A small network was shown many inputs. Here are its activations along a few directions, one row for each input.
In each table, some parts of the input vary, and every possible input appears once, in random order.
Descriptions start from the smaller parts, as in this example, which fits no table here: one of 2 separate values, together with either a single point or one of 11 places along a line or (one of 6 places along a line, together with one of 8 places around a ring).
Shared parts are said once, and a part with two or three values counts as separate values.
(in the rows, 128 means zero)

Rows:
r1: [114 116 119 146 136 132 139 116 115 112 112 106 123 143 114 150]
r2: [113 146 113 152 155 139 151 121 120 134 113 111 127 148 122 134]
r3: [131 160 129 135 130 115 127 117 137 134 143 136 139 119 127 109]
r4: [147 149 120 132 126 127 122 131 136 137 141 147 136 111 133 119]
r5: [135 158 111 133 133 133 147 136 130 146 127 139 135 120 129 136]
r6: [139 124 130 135 113 117 114 108 142 134 125 132 132 115 118 124]
r7: [161 100 138 128  99 122  92 124 126 120 146 122 125 109 134 137]
r8: [ 45  80 199  12 141 125 132 195 125  97 133 147 107 169 163  63]
r9: [144 110 148 130 103 112  97 110 126 116 149 111 129 115 125 127]
r10: [119 170 118 135 137 122 152 122 131 142 129 128 138 127 123 126]
r11: [131 104 111 143 132 142 135 129 115 116 111 118 120 137 121 160]
r12: [155 112 121 132 108 128 109 122 141 139 123 144 128 109 126 135]
r13: [130 135 105 150 151 150 148 134 119 138 112 123 124 141 128 144]
Question: Describe the family of inputs behind these rows.
Answer: either a single point or (one of 2 separate values, together with one of 6 places along a line)
Question: Which other rows does r7 become when the place on the line of 6 takes its other values? List them by row number.
Answer: r4, r5, r11, r12, r13

Rows:
r14: [ 57  49 159  68 145 146 132 165 122 110  93 118 107 162 131 107]
r15: [ 78 152 178  75 165 136 142 178 108 115 172 136 121 164 165  67]
r16: [ 70 127 183  79 168 117 128 159 102  88 151  99 109 182 161  85]
r17: [ 78 211  98 173 147 105 182  88 142 149 103 111 152 137  99 128]
r18: [106 220  95 161 166 139 184 136  90 146 150 110 149 132 128 138]
r19: [178 120 167  79  69  95  77 121 165 140 165 159 146  73 141 110]
r20: [ 91 106 142  41 137 155 140 189 148 141 105 172 111 144 153  85]
r21: [223 156  90 208 113 135  92 106 120 163 168 114 153  81 132 153]
r22: [137 151  84 151 168 170 187 161  96 160 112 141 124 142 135 173]
r23: [ 86  99 150  62 147 166 136 210 109 130 129 154 109 161 168 103]
r24: [150  94 166  97  60  75  75  83 158 135 150 151 139  91 123 111]
r25: [109  83 155  85  92  97 104 124 149 110 116 165 128 118 130  94]
r26: [106 233  93 152 160 128 185 122 138 157 125 128 144 117 110 122]
r27: [164  89 169  99  67  92  70 124 122 101 180  96 116 106 141 138]
r28: [156 108  93 192 127 144 121  83 127 109 110 116 128 125  85 175]
r29: [139 164  79 139 160 156 184 150 141 171  84 159 119 130 114 159]
r30: [119  78 162  87 106 119  94 162 109  77 139 114 108 129 155 123]
r31: [ 72  73 154  66 147 152 127 188 104 102 110 113  98 171 167 119]
r32: [215 133  94 210 100 131  90  79 117 134 152  75 130 103 128 167]
r33: [136 110 154  65 100 122 105 160 152 116 131 176 129 101 146  91]
r34: [132 102 161  85 109 132 101 184 116 104 158 155 126 118 159 108]
r35: [ 56 102 191  82 167 113 133 137 121  95 134 107 118 176 122  74]
r36: [153 141  77 191 118 118 123  78 152 138 100 152 138 115 100 156]
r37: [188 150  96 215  94 110  86  50 155 169 110 128 142  83 106 141]
r38: [100 194 101 165 164 129 173 112  88 116 128  72 141 156 127 155]
r39: [ 66  77 145  64 131 127 141 157 148 135  88 157 118 162 140  88]
r40: [128 124  90 156 163 165 181 134  96 128  92 102 114 162 139 189]
r41: [112 142  85 162 147 134 183 115 147 162  63 142 126 150 105 164]
r42: [195 119 109 216  98 134  86  55 132 138 125  92 128  97  84 162]
r43: [113 108 101 165 159 163 178 119 121 134  69 107 120 160  96 181]
r44: [173 123  80 186 131 142 125 104 108 104 135 104 126 129 130 182]
r45: [ 83 159 172  58 158 126 149 156 149 126 150 156 122 148 152  49]
r46: [101  55 169  88 104 116  97 135 122  84 121 124 113 119 117 111]
r47: [220 170  92 195 108 124  88  89 159 177 132 137 152  63 121 141]
r48: [183 162  73 170 132 135 125 116 152 147 121 165 140  94 111 153]
r49: [177 112 171  99  74 104  75 147 130 127 196 137 140  93 148 124]
r50: [144  68 178  99  66  93  72  95 132 107 161 112 118  94 102 129]
r51: [ 86 177 114 174 163 128 171  96 112 121 105  79 146 154  83 146]
r52: [ 57 132 175  80 150  98 148 124 149 120 133 141 130 166 138  53]
r53: [183 147  75 183 139 147 129 131 110 135 154 143 142 109 129 167]
Question: Describe the family of inputs behind these rows.
Answer: one of 2 separate values, together with one of 4 places along a line, together with one of 5 places around a ring
Question: A walk changes only the place on the line of 4. It starts at r17 and steps to r41. List the rest of the walk in order.
Answer: r36, r37
Question: Which other rows does r40 become when the place on the line of 4 takes its other values? List them by row number.
Answer: r32, r38, r44
Question: Which other rows does r45 become when the place on the ring of 5 takes its other values? List them by row number.
Answer: r15, r16, r35, r52

Rows:
r54: [172 163  80 208 132 127 122  86 121 135 132 108 141 122 132 157]
r55: [173 167  83 200 124 124 126  93 121 148 126 101 140 118 135 168]
r56: [ 66 121 190  31 119  97 130 167 134  97 155 153 129 135 143  70]
r57: [ 69 118 195  48 131 105 113 161 132  91 160 154 126 142 144  52]
r58: [184 125 106 185  96 119  98  74 149 161 114 115 137  95 105 153]
r59: [181 128  99 181  92 112 105  72 152 140 115 132 140  87  95 163]
r60: [181 129 101 179  86 115 106  75 150 155 113 122 138  88  99 164]
r61: [137 181  78 192 146 141 174  95 120 159 101 101 138 122  92 180]
r62: [ 77  58 192  56 139 137 103 170 110  84 141 111 100 166 154  81]
r63: [200 161  84 181 109 143 125 114 127 160 137 129 141  84 115 177]
r64: [ 71  58 188  55 131 127 108 173 109  66 142 130 105 157 143  90]
r65: [ 71 121 193  29 112 102 133 168 133 123 155 139 124 136 151  77]
r66: [183 123 100 191 101 115  97  68 151 137 120 135 138  94  96 152]
r67: [184 121 103 192 105 120  94  69 149 150 119 122 138  98 103 145]
r68: [171 164  76 206 127 120 125  85 122 122 133 121 141 117 122 164]
r69: [ 78 120 204  39 128 109 120 165 135 130 154 126 118 149 161  60]
r70: [ 59  88 169  46 164 147 134 188 135 113 111 156 104 176 166  57]
r71: [203 157  89 188 119 147 118 115 124 167 138 123 140  91 122 166]
r72: [201 160  81 184 114 140 124 112 130 144 141 138 143  84 110 176]
r73: [170 170  72 194 117 115 134  89 123 126 128 118 143 109 120 176]
r74: [ 74 117 201  49 140 116 109 160 134 110 159 134 121 151 157  43]
r75: [137 180  75 195 152 138 174  92 123 142 103 110 142 124  85 177]
r76: [139 174  82 211 166 150 163  91 120 151 108 101 139 137  95 157]
r77: [ 50  91 162  28 144 129 152 194 135 101 108 174 115 162 154  86]
r78: [ 80  61 197  45 128 131 113 175 110 104 135 104 100 166 158  99]
r79: [139 178  85 201 157 146 166  96 119 165 102  93 137 132 101 169]
r80: [ 51  88 164  43 155 136 136 191 134  95 115 174 111 167 154  65]
r81: [ 59  91 163  26 137 134 156 193 132 126 106 163 108 164 164  93]
r82: [137 175  78 208 161 143 166  90 122 137 109 114 140 133  85 163]
r83: [ 69  62 186  38 119 120 124 178 110  72 137 130 110 152 142 110]
r84: [169 171  75 191 112 118 134  93 121 143 126 108 141 109 126 178]
r85: [ 66  91 172  37 152 142 145 191 134 132 105 150 102 174 173  75]
r86: [202 154  83 194 125 143 115 109 129 141 147 142 141  90 110 165]
r87: [203 153  86 196 129 149 113 110 125 154 145 130 141  94 119 158]
r88: [ 75  61 188  34 112 124 125 177 108  98 136 118 106 155 149 117]
Question: Describe the family of inputs behind these rows.
Answer: one of 5 places around a ring, together with either one of 3 separate values or one of 4 places along a line
Question: The inputs of r58 and r60 match in every part but the place on the ring of 5. If r79 is changed in the same way as r58 into r60, which row does it become?
Answer: r61
Question: Which other rows does r80 become when the choice among 3 separate values takes its other values? List them by row number.
Answer: r57, r64
Question: Which other rows does r68 become when the place on the line of 4 takes its other values? List them by row number.
Answer: r66, r82, r86
Question: Which other rows does r80 become when the place on the ring of 5 takes its other values? List them by row number.
Answer: r70, r77, r81, r85

Rows:
r89: [116 128 124 120 139 131 148 125 145 144 100 145 128 132 118 119]
r90: [137 119 136 126 140 145 126 153 104 111 149 115 124 135 141 136]
r91: [142 120 149 110 111 120 108 132 123 125 159 119 127 120 145 120]
r92: [120 114 146 126 119 117 108 109 137 116 127 124 126 131 123 108]
r93: [101 126 121 136 139 130 151 118 123 130 106 110 127 150 116 136]
r94: [120 141 127 139 152 134 135 140 109 119 135 116 128 145 142 124]
r95: [145 122 129 110 120 139 119 160 128 136 143 149 128 119 147 123]
r96: [118 140 127 122 138 134 148 144 109 114 135 119 123 139 133 140]
r97: [118 158 127 115 144 133 148 138 140 150 124 146 132 131 129 115]
r98: [132 145 125 118 142 136 131 146 138 139 132 149 127 131 142 108]
r99: [195 180  75 210 117 132 123  87 129 155 130 109 147  88 108 172]
r100: [192 151  73 217 117 128 125  72 134 151 122 125 142 101  97 181]
r101: [139  94 128 115 113 137 112 145 131 135 117 147 119 118 133 130]
r102: [139  93 152 116 106 117 100 123 129 119 131 119 121 125 133 131]
r103: [121 111 120 110 119 130 134 137 138 131 106 153 127 121 128 134]
r104: [113 110 122 138 143 137 131 124 120 117 114 111 122 149 129 133]
r105: [111 110 123 123 129 136 141 129 118 112 113 115 116 142 121 148]
r106: [129  90 132 126 132 145 117 137 110 113 125 111 115 138 125 144]
r107: [125 114 122 123 135 137 127 132 146 135 109 147 121 131 130 115]
r108: [124 137 142 106 116 107 123 130 130 121 150 128 133 119 131 117]
r109: [110 154 146 121 129 110 128 117 133 129 147 127 138 122 121 101]
r110: [127 141 122 104 125 130 139 151 132 135 130 154 135 122 140 127]
r111: [106 126 146 126 121 111 124 109 141 121 123 126 134 128 108 110]
r112: [119 110 144 112 109 107 116 120 137 114 123 127 127 123 119 128]
r113: [125 142 145 122 126 116 113 118 128 123 151 125 132 125 137  97]
r114: [104 156 126 136 147 129 152 132 115 134 127 112 130 144 130 131]
Question: Describe the family of inputs behind these rows.
Answer: one of 2 separate values, together with either a single point or (one of 3 separate values, together with one of 4 places along a line)
Question: List by row number the other rows that have the choice among 2 separate values in common with r101.
Answer: r89, r92, r93, r100, r102, r103, r104, r105, r106, r107, r111, r112
